Each row below holds a small network's activations on one input, seen along a few directions.
In each table, some parts of the input vary, and every possible input appears once, in random order.
Descriptions start from the smaller parts, as in this example, which fits no table here: one of 8 places around a ring, together with either a single point or one of 11 places along a line or (one of 2 separate values, together with one of 6 places along a line).
Shared parts are said once, and a part with two or three values counts as separate values.
In the rows, 128 means zero.

Other details of the inputs vary at random and push rows far along two fixed directions, the same in every table; ignore that.

Table:
R1: [152 147  95  97  72 160 169  61 164 114  97]
R2: [183  59 137 170 160  87  62 146  92 119 152]
R3: [154  15  87 116 153 151 125  24 131 151 102]
R4: [160 191 137 144 104 108  85 190 149  72 127]
R5: [122  26 137 122 149 113 107 144  88 109 179]
R6: [ 92 175 162  92 106 133 121 184 140  67 158]
R7: [153 164 127 133 132 153 157  96 188 190  79]
R8: [173  22 120 153 132 128 121 131 105  93 191]
R9: [158 170 161 154 125 135 145 216 159 142 159]
R10: [128 199 124 101 137 125 159  83 118 144  57]
R11: [127 161 117  90  72 142 181  48 137 103 100]
R12: [112 145 130  88  88 121 160  95 151 202 109]
R13: [125  80 154 164 167  57  79 118  68  82 148]
R14: [143 121 109  77  70 154 152 105 153 183  92]
R15: [137 203 127 101 122 113 140  74 113 137  56]
R16: [ 52 201 113 165  91 187  97 180  93  85 159]
R17: [ 80 182  66 144  87 216 110  79 120 166  88]
R18: [115 165 157 138 107 105 148 205 154 139 178]
R19: [148 167 132 162 137 133 135 222 175 113 125]
R20: [ 86 156  66 159  76 215 107  97 136 190  78]
R21: [ 42  79 109 191 153 153  77 121  41 109 176]
R22: [128 150 101  68  93 164 143  80 163 137  87]
R23: [129 130 125 114  86 151 115 213 179  91 145]
R24: [139 197 134 106  99 102 124  62 124 131  61]
R25: [117  72 120 130 201  91 138  24  64 164  77]
R26: [139 158 123 116 107 113 168 113 120 194  60]
R27: [ 83 144 127  72  76 123 167  79 130 146  88]
R28: [174 162 113 117  98 120 135 111 131 194  58]
R29: [113 190 156 140 109  80 127 201 106  86 122]
R30: [153 128 120 143  64 147 142 193 181  70 155]
R31: [161 164 136 147 117 121 130 233 134 131 128]
R32: [152 167 126 155 129 128 117 227 162 111 114]
R33: [165 164 103 126 110 128 122 104 159 173  44]
R34: [ 85 178 138 105 115 105 176  72 149 177 108]
R35: [104  53  65 169 142 195  88  38  64 211 113]
R36: [119 212 174 136 150 128 149 182 142  83 157]
R37: [105  85 147 119 203 110  93 107 101  83 194]
R38: [144 194 133 145 150 136 138 205 156  88 135]
R39: [109  64 138 107 180 123  97 112  87  56 178]
R40: [156  60 149 168 155  69  76 139  76 113 152]
R41: [154  92 143 163 231 134 102 124 120  96 177]
R42: [106 135 160 107  77 122 130 213 140 119 159]
R43: [167  91 120 156 209 108  67 132  90  79 143]
R44: [ 74  60 102 194 141 166  75 142  48 139 178]
R45: [140 143 119  90  93 141 148 101 167 209 109]
R46: [133 165 137 148 124 132 123 203 197 125 165]
R47: [123 135 140 117  94 149 105 212 184 104 145]
R48: [160  21 121 138 145 133 113 145 101 103 183]
R49: [152  58 136 157 192 113 103 142 122 147 200]
R50: [113  44 138 148 140  96 135 103  82  56 186]
R51: [ 86  45 132  92 165 110 124  10  87 159 109]
R52: [141  66 163 170 201 105 125 142  96 135 180]
R53: [131 166 154 152 120 107 161 223 133 127 139]
R54: [ 99 192 178 147 132 105 162 192 136 104 154]
R55: [100  43 138 132 152 101 127 117  78  67 178]
R56: [121 178 135 110 122 140 114 190 175  94 172]
R57: [164 165 136 160  92 105  82 207 167  97 117]
R58: [167  60 133 172 206 114 114 160 100 134 161]
R59: [ 75 172 160 112 105  99 139 188 143 103 171]
R60: [139  40 102 115 185 137 102  26 147 188 117]
R61: [128 120 118  90  55 136 183  93 134 166  95]
R62: [128 191 137 131 137 134 126 187 179 100 175]
R63: [123 199 131 107 146 130 177  78 132 146  69]
R64: [139 147  96  82  84 165 161  74 160 126  90]
R65: [106 197 134  94 132 127 164  61 154 157 109]
R66: [136 127 124  80  77 152 142 106 158 195  92]
R67: [148 163 126 115  93 102 149 104 115 187  58]
R68: [ 99 187 159 147 132  96 164 203 125  96 134]
R69: [120  61 134 121 171 124 115 106  83  45 181]
R70: [152 186 102 109 136 142 145  95 145 156  55]
R71: [150  15 109 124 124 119 157  11  91 155 124]
R72: [131  50 106  89 182 151  99  11 120 151 108]
Each input here is: one of 6 places around a ring, together with either a single point or one of 11 places along a line.
Question: Changing only the place on the ring of 6 turns R48 into R61. The same change can be made to R2. Which row results?
Answer: R40
Question: Changing only the place on the ring of 6 turns R3 into R69. The same change can be made to R7. Which row results?
Answer: R36
Question: Which other rows does R32 become when the place on the ring of 6 takes its other values? List them by row number.
Answer: R10, R25, R26, R31, R70
Question: Which other rows does R59 become when the place on the line of 11 takes its other values? List them by row number.
Answer: R13, R25, R27, R29, R34, R50, R51, R54, R55, R68

Table:
R73: [114 194 128  91  71 141 164 117 162 144  98]
R74: [114  91 134 156 170 126  92 148  97  92 177]
R75: [121  75 142 149 153 108 108 152  92  81 178]
R76: [108 188 132  98  64 137 167 123 154 155  98]
R77: [134 201 123 116  87 135 149 131 162 164  76]
R78: [115 180 147 123  88 121 132 219 145  66 163]
R79: [138 185 149 137 116 127 123 223 158  88 152]
R80: [149  81 144 144 182 107 101 157 117  92 176]
R81: [121  80 140 138 164 113 101 148 103  73 180]
R82: [143 183 147 142 110 122 126 223 152  80 147]
R83: [116  90 131 157 166 119  91 150  92  84 171]
R84: [131  59  98 120 111 155 126  68 124 172 116]
R85: [129  58 110 164 144 153  80 163 111 104 180]
R86: [156  96 119 116 153 116 135  58 124 153  99]
R87: [110 188 129  98  60 130 167 123 149 148  90]
R88: [108 200 121 101  82 155 163 117 164 144  96]
R89: [140 176 153 130 106 113 129 227 159  83 155]
R90: [135 171 155 136  98 107 134 232 150  93 154]
R91: [109  98 115 122 149 137 137  57 106 167 114]
R92: [119 165 102 112  43 171 150 139 159 175  95]
R93: [137  89 134 164 187 119  95 158 112 106 169]
R94: [141  90 137 163 184 115  89 158 108 105 168]
R95: [144  90 125 119 150 113 135  65 120 168  99]
R96: [119  89 136 146 174 127  96 145 103  79 178]
R97: [116 104 111 125 147 134 121  53 106 154 102]
R98: [113  98 117 121 143 128 130  57  99 160 104]
R99: [148  74 146 155 168  99 107 162 104  96 169]
R100: [119  98 115 124 139 127 133  56  94 157 103]
R101: [108 187 131  97  62 132 166 123 152 150  91]
R102: [128 195 127 113  88 135 164 136 161 175  87]
R103: [135  72  90 122 124 169 116  62 129 159 111]
R104: [141  90 123 120 155 119 141  65 126 173 107]
R105: [138  84 142 159 178 105  98 165 100 106 165]
R106: [142  99 118 127 155 117 130  68 109 172  95]
R107: [129  95 115 110 139 126 136  47 110 139 107]
R108: [148 105 113 135 157 125 123  62 115 165  93]
R109: [114 201 120  99  74 144 157 117 154 135  84]
R110: [127 103 111 118 146 135 129  47 108 137 101]
R111: [122 104 109 129 143 134 124  52 101 151 101]
R112: [151  80 141 145 179 101 101 158 113  85 171]
R113: [140 100 121 127 158 122 129  67 113 178 100]
R114: [102 185 150 137  90 130 130 225 135  94 163]
R115: [104 187 130  99  68 141 173 123 159 157 102]
R116: [142  76 148 151 174 103 104 162 110 103 175]
R117: [139 199 126 105  91 136 155 126 168 152  76]
R118: [145  99 119 131 153 118 132  66 108 171  95]
R119: [129 162 103  99  43 169 152 130 175 157 100]
R120: [134 183 146 138 118 130 129 223 162  89 154]
R121: [143  89 134 163 181 110  89 160 105  98 163]
R122: [110  90 131 157 173 131  98 148 102  94 180]
R123: [121 103 113 114 150 136 126  49 112 141 102]
R124: [141 200 124 105  90 135 155 126 166 150  76]
R125: [108 179 148 124  95 132 139 217 156  77 173]
R126: [147  96 119 113 162 124 138  60 133 162 107]
R127: [104 184 146 137  86 123 130 227 130  86 157]
Question: What do these inputs look like to the network?
Answer: one of 5 places around a ring, together with either a single point or (one of 2 separate values, together with one of 5 places along a line)
Question: Changing only the place on the ring of 5 turns R81 into R97. The same change can be made to R126. Which row results?
Answer: R93
Question: A walk changes only the place on the line of 5. It starts at R108 and steps to R121. List the rest of the walk in order.
Answer: R77, R94, R93
Question: Which other rows does R115 become when the place on the ring of 5 takes its other values? List them by row number.
Answer: R88, R91, R122, R125

Table:
R128: [115  90 116 133 143 141 111 101 108 124 141]
R129: [128 142 138 122 125 118 129 138 131 115 127]
R130: [138 137 120 117 110 131 138 103 137 149 103]
R131: [127 135 132 136 124 125 130 143 129 128 129]
R132: [114  86 120 134 139 134 116 103 105 130 142]
R133: [130 129 130 132 129 128 133 136 133 123 133]
R134: [124 146 135 129 124 118 132 146 129 125 130]
R135: [122  53 104 120 155 137 118  29  95 152 115]
R136: [130 113 138 139 148 112 114 157 115  94 155]
R137: [126 140 134 132 125 125 132 144 124 128 129]
R138: [128 150 119 123 115 137 140 107 139 148 100]
R139: [137 107 136 143 145 123 113 160 124 103 162]
R140: [137 120 127 128 125 128 123 140 134 127 129]
R141: [125 167 123 115 110 132 144 114 142 145 100]
R142: [125 150 136 126 129 124 126 141 134 118 129]
R143: [134 134 126 134 128 132 121 139 132 126 132]
R144: [123 150 140 126 123 118 130 146 132 123 129]
R145: [129 117 135 146 152 125 111 160 114 100 155]
R146: [126 143 139 122 128 122 134 139 136 119 133]
R147: [129 149 125 114 114 134 150 107 137 149 104]
R148: [132 128 130 131 124 127 124 148 134 135 131]
R149: [132 145 118 118 114 140 135 114 145 154 102]
R150: [127 139 133 125 129 122 135 138 133 120 134]
R151: [132 126 129 133 126 125 128 134 128 120 127]
R152: [132 152 124 120 103 132 141 116 141 156 103]
R153: [131 132 131 129 127 125 131 136 124 120 127]
R154: [116  82 119 129 142 138 119  99 110 125 146]
R155: [135 122 129 127 128 130 128 142 138 130 135]
Question: What do these inputs look like to the network?
Answer: one of 4 separate values, together with either a single point or one of 6 places along a line
Question: Changing only the choice among 4 separate values turns R145 into R147. The same change can be made to R138. Which row results?
Answer: R133

Table:
R156: [118 146 119 127 107 141 139 114 135 167 109]
R157: [118 132 130 122 114 129 130 125 123 104 136]
R158: [121 162 121 107  63 145 156 141 156 142 107]
R159: [126 182 158 132 126 106 128 211 146  84 150]
R160: [119 149 120 122 103 141 134 119 135 162 102]
R161: [109 119 124 110 132 134 142  69 120 142 120]
R162: [115 134 130 116 117 128 129 126 121 104 136]
R163: [126  48 126 143 164 126 106 126  99 105 175]
R164: [142 124 130 119 138 119 144  93 138 169 106]
R165: [113 108 117 130 161 132 126  56 105 159 111]
R166: [116 143 127 137 133 133 128 136 118 123 130]
R167: [130 126 122 143 115 133 118 142 125 134 129]
R168: [129  74 126 159 165 128 101 146  99 117 164]
R169: [138 125 107 141 129 160 108 142 145 132 131]
R170: [116 119 120 110 127 137 144  75 119 138 115]
R171: [117 129 130 121 116 132 134 128 123 106 135]
R172: [121 138 126 138 129 132 125 134 118 120 125]
R173: [138  37 110 146 177 146  86 114 115  99 174]
R174: [111 145 131 133 133 130 120 134 119 122 128]
R175: [137 148 138 123 142 107 129 135 130 113 121]
R176: [128 154 117 126  90 144 142 131 141 159  98]
R177: [154  88 141 149 162 108 111 164 119 109 156]
R178: [109 131 134 116 124 130 129 123 122 109 138]
R179: [152 128 136 133 128 113 128 143 137 132 125]
R180: [128 150 143 127 149 109 137 134 135 122 131]
R181: [114 154 124 103  79 141 148 126 149 146 111]
R182: [161 148 116 117 123 147 133 115 167 156  99]
R183: [126 113 124 126 104 132 127 133 130 120 139]
R184: [129  85 126 153 154 123  94 152 100 110 159]
R185: [122 117 124 119 106 131 127 136 128 119 138]
R186: [112 153 124 107  81 142 154 123 150 151 118]
R187: [137 164 152 139 129 108 129 203 139  83 149]
R188: [149 132 127 118 128 122 148 105 140 165 100]
R189: [147  95 122 124 173 108 127  45 111 149  99]
R190: [132 177 154 137 127 109 135 211 144  85 153]
R191: [125 111 113 131 146 131 122  62 106 149 102]
R192: [141 130 140 126 136 114 128 145 137 135 126]
R193: [118 143 126 133 130 128 119 132 115 118 126]
R194: [148 130 135 126 131 112 127 144 134 131 124]
Question: Changing only one part turns R170 into R190. The same change can be made to R158. Which row results?
Answer: R177
Question: What do these inputs look like to the network?
Answer: one of 3 separate values, together with either a single point or (one of 2 separate values, together with one of 6 places around a ring)
Question: Which other rows does R180 become when the place on the ring of 6 takes its other values? List them by row number.
Answer: R159, R175, R187, R189, R190
Question: Which other rows agree with R169 in the choice among 3 separate values? List them by row number.
Answer: R156, R160, R165, R166, R167, R168, R172, R174, R176, R184, R191, R193
Question: Which other rows does R186 become when the place on the ring of 6 takes its other values? List them by row number.
Answer: R158, R163, R181, R183, R185
